A small network was trained on made-up records. Each row is its average activation on records with the value named, seen along a few directions.
Values that are neighbours, or in one group, have similar rows; names and order tell nothing.
(in the rows, 500 means zero)
Random noise pushes rows far along 16 fixed directions. That doesn't count. These rows show it; they differ only by the noise:
[385 209 331 599 460 766 570 724 260 485 194 662 489 443 421 379 457 516 412 742 527 341 630 595 404 104 725]
[805 690 518 614 519 360 619 507 604 231 519 236 384 452 515 334 506 597 432 543 248 541 539 497 379 621 533]
[400 472 692 209 516 707 335 534 610 394 602 377 715 422 609 489 548 714 533 384 257 467 248 496 692 719 438]
[387 267 639 594 298 486 539 386 440 465 557 262 202 722 424 536 666 411 383 358 701 649 344 350 819 451 688]
[510 582 470 373 494 309 354 385 674 427 521 567 410 557 747 420 392 408 371 480 420 516 595 416 534 593 314]
[408 429 440 437 417 557 275 537 465 525 402 594 306 698 489 353 530 360 579 489 769 555 590 626 215 648 262]
[667 476 636 216 493 698 527 651 469 274 317 601 763 570 431 505 514 709 464 622 455 294 504 611 712 414 619]
[682 491 566 434 436 329 583 597 576 372 271 553 579 539 471 292 387 673 427 640 549 583 630 468 616 499 436]
[447 418 434 487 334 689 575 483 426 516 364 401 365 459 377 229 376 396 651 619 571 324 503 405 505 457 613]
[439 557 596 289 367 525 406 538 453 395 530 648 805 634 655 328 172 497 328 473 386 618 531 298 806 618 525]
[594 614 539 383 472 537 547 489 471 571 207 525 382 517 550 395 461 534 433 667 499 229 557 541 360 597 619]
[354 553 636 453 620 643 410 436 556 969 386 452 372 312 638 515 560 379 641 503 520 425 273 511 392 589 425]
[486 654 451 488 815 651 620 405 617 747 540 539 567 161 736 593 426 222 547 584 301 194 428 422 570 207 523]
[619 637 584 531 509 949 527 541 297 615 570 596 717 333 462 751 467 769 459 370 215 652 374 665 562 457 743]
[506 537 721 638 728 416 713 713 394 711 328 471 615 611 487 409 626 393 398 544 763 800 444 471 461 433 436]
[455 495 302 455 623 791 576 480 554 657 881 444 392 185 458 565 896 115 784 723 315 283 110 504 254 580 464]
[664 629 470 591 704 408 662 606 481 386 567 358 524 560 359 507 757 323 648 587 569 410 509 610 201 524 481]
[650 532 624 638 443 667 660 542 335 538 293 448 312 625 461 380 462 434 321 526 611 688 525 473 607 286 665]


Gak, 10 values:
e2: [678 420 471 569 506 734 670 552 513 380 508 494 312 469 457 458 591 571 294 563 646 497 489 574 511 498 488]
e6: [346 639 473 696 563 597 727 446 262 695 348 336 290 583 458 412 436 310 417 413 583 539 566 388 390 188 639]
e8: [588 617 556 478 567 596 762 548 454 355 457 388 601 481 467 547 579 585 378 500 366 520 505 449 687 152 558]
e1: [600 699 426 564 604 349 585 590 404 449 565 795 628 778 529 498 419 392 235 597 629 663 643 510 331 539 433]
e4: [744 309 573 822 481 297 399 680 605 463 632 406 492 300 511 519 507 516 466 650 387 674 374 517 528 467 474]
e5: [602 430 483 535 494 476 443 575 453 380 356 624 433 514 605 436 430 396 341 665 323 639 608 453 638 93 567]
e9: [629 556 475 784 319 666 245 542 479 293 793 454 391 661 454 376 169 393 462 334 601 579 562 598 355 778 479]
e3: [305 496 573 439 659 607 627 625 342 470 667 570 711 652 569 436 630 310 338 474 553 723 369 349 569 564 492]
e10: [422 583 708 451 577 632 270 445 578 627 425 285 324 472 566 619 620 593 627 419 365 218 257 636 335 715 641]
e7: [772 491 623 393 174 571 364 612 328 467 507 628 658 498 358 684 457 649 477 669 250 494 370 577 740 541 820]
The values of Gak form 4 separate groups.
- Which other values are in the same group as e5? Give them in the order they are listed. => e2, e3
- Which other values are in the same group as e7? Give them in the order they are listed. => e4
- Which other values are in the same group as e10? Give them in the order they are listed. => e1, e9

Sil, 11 values:
w6: [463 530 428 360 448 465 574 344 503 498 525 631 708 404 445 741 439 828 526 431 454 232 590 520 568 721 685]
w10: [558 644 633 454 489 426 628 510 453 736 450 571 637 450 507 419 452 491 503 581 441 727 391 333 636 559 553]
w8: [630 656 548 528 533 292 538 434 571 563 320 293 372 379 465 532 573 661 634 553 300 405 505 561 330 496 561]
w11: [448 447 543 497 580 613 609 507 676 458 465 444 443 521 565 326 397 560 347 478 860 233 509 506 474 767 338]
w2: [784 617 529 755 404 818 421 457 423 421 553 323 193 535 316 585 484 508 645 311 532 640 525 752 366 357 536]
w3: [517 505 501 542 429 485 631 525 440 699 458 530 628 347 337 433 447 641 663 494 552 741 497 451 532 562 455]
w5: [557 477 521 234 570 766 309 396 641 275 583 526 473 532 610 658 557 361 566 383 448 338 497 596 796 128 340]
w4: [399 462 374 402 549 411 571 318 711 326 708 588 672 439 502 628 369 657 520 337 630 284 620 438 691 609 368]
w1: [760 619 637 497 561 705 353 379 614 496 560 487 423 518 540 728 435 432 571 296 578 364 506 660 676 441 498]
w9: [413 389 434 278 515 495 431 571 472 404 488 520 523 564 456 366 706 290 673 627 442 596 459 449 525 272 311]
w7: [657 605 517 596 596 628 448 540 597 367 303 412 373 353 655 333 315 739 370 447 213 637 627 618 437 259 389]
The values of Sil form a ring.
- How many steps from neighbour to neighbour lead from w8 to w1, at the fewest? => 4
- A walk along Sil starts at w10 and steps to its neighbour w6. Put w3, w5, w9, w7 in the order it reaches them. => w3, w9, w5, w7

Desob, 11 values:
u7: [675 561 537 380 409 429 308 501 534 489 367 639 543 544 482 590 386 482 631 598 454 338 592 617 550 379 536]
u4: [591 518 533 509 623 107 466 403 676 406 507 437 283 621 636 684 791 453 351 482 461 522 527 515 492 465 461]
u5: [764 461 598 615 474 425 555 498 627 429 478 497 414 473 514 513 407 544 387 528 641 493 543 511 689 481 486]
u11: [388 543 461 427 550 696 460 560 417 209 443 348 570 577 597 246 306 453 439 472 415 148 636 482 339 620 602]
u6: [512 603 657 609 543 354 504 534 495 740 529 363 529 501 479 504 509 382 615 478 649 493 378 481 350 818 481]
u8: [326 295 504 492 387 656 280 487 473 518 328 457 381 446 610 438 301 467 497 458 413 390 553 484 659 200 579]
u2: [475 627 619 423 569 574 331 458 595 665 721 456 571 346 661 655 545 442 546 448 205 527 215 500 552 597 471]
u10: [425 495 540 498 370 457 429 339 508 481 634 401 345 674 477 572 528 421 512 330 567 591 438 423 645 530 532]
u3: [231 207 394 453 295 712 503 597 381 444 619 567 649 478 401 338 439 626 466 526 630 454 408 414 504 833 550]
u1: [378 452 365 464 572 438 531 437 651 451 509 560 553 370 616 492 422 685 396 481 423 396 588 467 508 523 402]
u9: [584 558 636 490 444 582 580 437 489 641 544 510 498 463 408 649 589 653 506 455 490 659 319 503 668 576 595]
The values of Desob form a ring.
- Name the neighbours of u10, in listed order. => u2, u1
- Name the neighbours of u8, in listed order. => u7, u6
- Name the neighbours of u3, in listed order. => u5, u11
